Each row below is a small network's average activation on inputs in which a field has the value named, seen along a few directions.
Related values have similar rows: they may be neighbours, one step apart, or belong to one group.
(in the rows, 500 means zero)
Random noise pushes rows far along 22 fixed directions. That doesn't count. These rows show it; they differ only by the noise:
[418 550 449 527 529 670 422 548 367 450 486 541 418 637 728 601 424 493
 347 543 534 566 455 403 526 529 309 484 512 578 451 497 277 396 669 701]
[540 545 430 533 574 695 610 551 245 443 454 431 655 415 622 728 644 518
 246 490 375 684 643 515 658 373 539 610 586 435 385 603 212 399 561 581]
[385 481 409 561 250 643 548 569 418 305 485 430 540 523 465 554 504 483
 476 615 597 410 470 557 490 425 512 402 706 539 547 570 726 335 461 492]
[288 531 656 468 454 552 568 637 407 662 497 722 237 729 712 372 545 337
 404 602 899 406 488 515 358 568 613 557 527 702 489 285 388 326 664 478]
[651 535 433 407 627 482 623 445 398 586 288 256 430 487 416 396 535 415
 459 497 156 539 692 509 689 833 624 546 602 588 272 367 445 591 512 692]
[539 436 569 527 509 576 351 559 451 574 429 548 439 376 564 486 590 428
 671 308 686 752 674 615 509 628 700 627 655 550 385 626 223 492 576 596]
[569 554 506 472 559 622 594 490 567 504 635 306 535 482 447 394 575 487
 586 644 489 452 584 606 638 542 389 543 576 450 599 652 486 565 389 594]
[306 437 622 720 731 517 502 357 794 369 446 460 486 252 260 368 421 556
 530 326 248 312 631 398 532 617 165 412 376 386 676 568 387 505 439 362]
[685 542 423 532 586 527 262 369 486 662 363 418 608 558 552 481 606 492
 637 336 402 504 576 453 612 667 473 429 425 573 502 482 603 741 360 564]
[597 436 450 364 466 501 567 470 303 517 457 264 509 365 290 474 662 582
 457 473 397 351 670 367 394 527 597 504 439 446 286 696 474 654 534 400]
[522 831 527 340 484 332 426 736 467 638 632 321 126 874 523 525 290 330
 236 796 580 621 426 377 645 689 388 628 346 572 484 100 523 434 706 422]
[534 462 506 406 298 524 507 454 659 552 595 219 528 456 502 552 547 543
 546 555 649 671 375 459 452 498 384 547 377 536 656 595 556 630 399 390]
[308 493 694 637 588 435 542 375 588 297 706 564 510 526 551 503 227 596
 268 569 207 407 492 631 632 503 213 632 522 435 655 329 467 385 510 414]
[789 608 524 558 540 573 627  45 409 518 457 450 644 574 436 448 504 578
 499 546 455 809 692 550 692 448 527 555 746 534 537 564 349 578 420 618]
[369 571 443 665 695 596 776 424 841 646 597 390 739 435 531 476 668 351
 687 392 367 578 447 562 641 335 506 504 541 545 432 564 428 471 418 505]
[687 392 621 576 504 460 501 204 389 356 317 647 446 439 584 550 326 730
 517 701 591 627 494 546 447 588 729 479 735 650 662 509 451 452 382 844]
[426 312 727 431 680 474 486 503 605 620 506 594 567 596 463 359 540 547
 578 288 311 658 592 574 587 701 328 722 340 517 455 531 373 630 623 593]
[604 519 611 527 568 491 582 572 330 638 711 499 444 574 610 447 645 451
 193 559 661 612 561 557 553 550 459 609 555 602 779 444 438 610 427 497]
[503 525 517 440 568 515 639 247 594 647 379 587 612 407 750 537 438 526
 714 395 277 290 662 669 582 406 839 474 523 572 333 212 544 485 507 454]
[549 365 509 289 352 441 514 596 512 442 494 370 261 428 441 475 386 548
 666 574 631 489 536 503 401 627 656 574 619 470 411 622 435 460 681 616]
[641 559 373 426 450 460 425 531 546 596 313 497 614 700 444 493 460 503
 479 570 563 588 502 401 468 525 487 404 606 518 395 588 550 472 490 613]
[756 603 429 375 410 407 484 466 281 604 872 392 509 461 385 545 427 603
 522 421 481 227 835 579 562 237 704 471 634 399 590 537 773 643 616 240]
[483 611 243 620 633 630 727 398 410 565 327 487 414 466 391 364 677 215
 634 355 322 551 514 539 750 587 606 409 666 549 392 430 422 445 525 739]
[428 221 617 554 670 656 630 651 464 425 389 470 488 634 662 600 734 605
 451 467 616 471 490 222 450 580 422 511 477 618 601 678 443 495 661 744]


Field KOR:
kebi: [340 518 503 600 403 588 518 677 796 515 448 190 491 679 760 583 508 289
 488 433 549 534 399 401 589 691 369 466 566 693 537 220 696 420 501 336]
nis: [678 510 291 436 364 479 334 479 623 418 480 509 383 348 809 632 507 420
 600 219 604 629 523 358 422 390 510 278 512 408 413 399 355 666 627 312]
leg: [375 649 617 666 652 578 506 445 666 342 672 363 556 418 604 521 416 385
 674 449 168 527 653 734 796 524 533 649 634 465 302 296 452 433 497 418]
zekir: [564 538 649 494 563 374 540 537 352 378 660 504 193 335 420 518 348 592
 397 642 629 474 572 370 332 475 647 495 472 521 547 443 390 501 626 427]
maf: [490 455 575 660 609 533 225 426 391 483 412 722 266 609 614 456 404 546
 521 418 869 257 510 195 242 547 425 375 542 540 596 572 313 423 648 554]
sok: [612 459 610 382 443 466 743 448 551 423 561 385 492 275 437 481 484 582
 454 612 481 721 522 566 434 446 615 510 458 511 545 456 484 604 425 435]
zuzo: [433 371 412 283 271 725 655 528 509 376 495 197 391 347 576 349 524 471
 486 498 369 342 571 516 453 670 270 400 490 524 484 484 525 616 519 505]
peref: [536 686 670 595 689 323 379 536 552 620 782 587 658 835 398 467 388 514
 268 467 429 728 602 414 527 372 292 641 490 512 384 473 447 533 625 326]
ronet: [344 539 693 648 674 431 406 358 347 545 550 684 425 746 525 569 494 576
 417 547 524 422 200 360 554 499 335 686 129 522 676 326 510 479 518 457]
rono: [525 491 612 750 647 451 679 410 629 440 626 535 482 293 521 536 489 515
 523 471 555 736 512 444 392 396 702 355 577 762 580 452 495 551 440 508]
zitog: [395 499 405 611 613 518 655 488 283 562 574 707 428 488 576 597 571 468
 293 323 470 206 495 353 457 253 541 357 368 517 657 331 587 437 641 367]
KOR is arranged as 4 separate groups.
- List the group mates of nis, in the order listed. => rono, zitog
- List the group mates of sok, in the order listed. => zekir, maf
- List the group mates of leg, in the order listed. => zuzo, peref

Field MIZ:
vez: [350 371 560 296 407 635 722 509 650 428 261 862 364 386 705 411 415 481
 603 504 583 535 498 656 418 459 534 385 391 475 560 268 379 351 603 590]
mab: [453 632 455 411 559 532 544 777 410 505 495 547 584 461 318 411 513 474
 355 664 338 465 504 562 459 495 436 379 335 496 340 498 596 514 416 518]
soleb: [377 583 533 487 467 587 362 629 475 432 202 653 531 615 595 473 485 409
 538 566 431 442 573 616 540 631 578 459 500 544 244 278 599 347 474 517]
lumu: [648 542 363 560 337 493 451 563 462 202 785 387 380 656 338 458 524 417
 536 435 624 641 570 381 611 397 279 396 789 360 592 665 645 591 671 411]
zubi: [621 528 542 488 687 497 393 638 713 326 524 536 627 420 603 497 605 542
 572 512 448 495 630 443 465 446 398 369 455 330 294 621 361 671 452 404]
tuzi: [341 270 513 572 528 500 648 518 618 545 414 469 653 489 485 632 326 645
 413 380 400 383 530 396 438 429 499 556 668 525 604 664 481 231 659 631]
zovul: [600 465 444 566 449 496 385 294 262 365 509 522 687 480 573 570 603 608
 440 544 383 358 466 550 456 424 578 504 590 474 365 591 574 605 318 505]
gimuz: [623 746 460 529 454 603 463 468 440 359 507 602 367 410 459 455 450 432
 581 752 621 693 501 627 564 490 525 309 458 562 571 380 535 549 347 566]
ruvo: [501 683 538 593 354 651 412 351 495 400 373 607 571 657 471 392 572 430
 315 686 799 862 423 474 440 488 221 421 495 526 471 558 288 471 321 421]
bibe: [377 659 235 660 478 482 431 654 408 581 621 288 674 418 351 521 549 350
 236 423 262 303 498 509 495 448 421 396 593 514 351 589 623 473 368 354]
sofu: [487 598 622 457 603 540 497 384 462 608 303 527 620 683 377 573 616 559
 570 561 442 460 477 446 698 470 468 675 174 369 580 371 592 469 446 368]
MIZ is arranged as 4 separate groups.
- List the group mates of zubi, in the order listed. => gimuz, ruvo
- List the group mates of zovul, in the order listed. => lumu, bibe
- List the group mates of vez, in the order listed. => soleb, tuzi
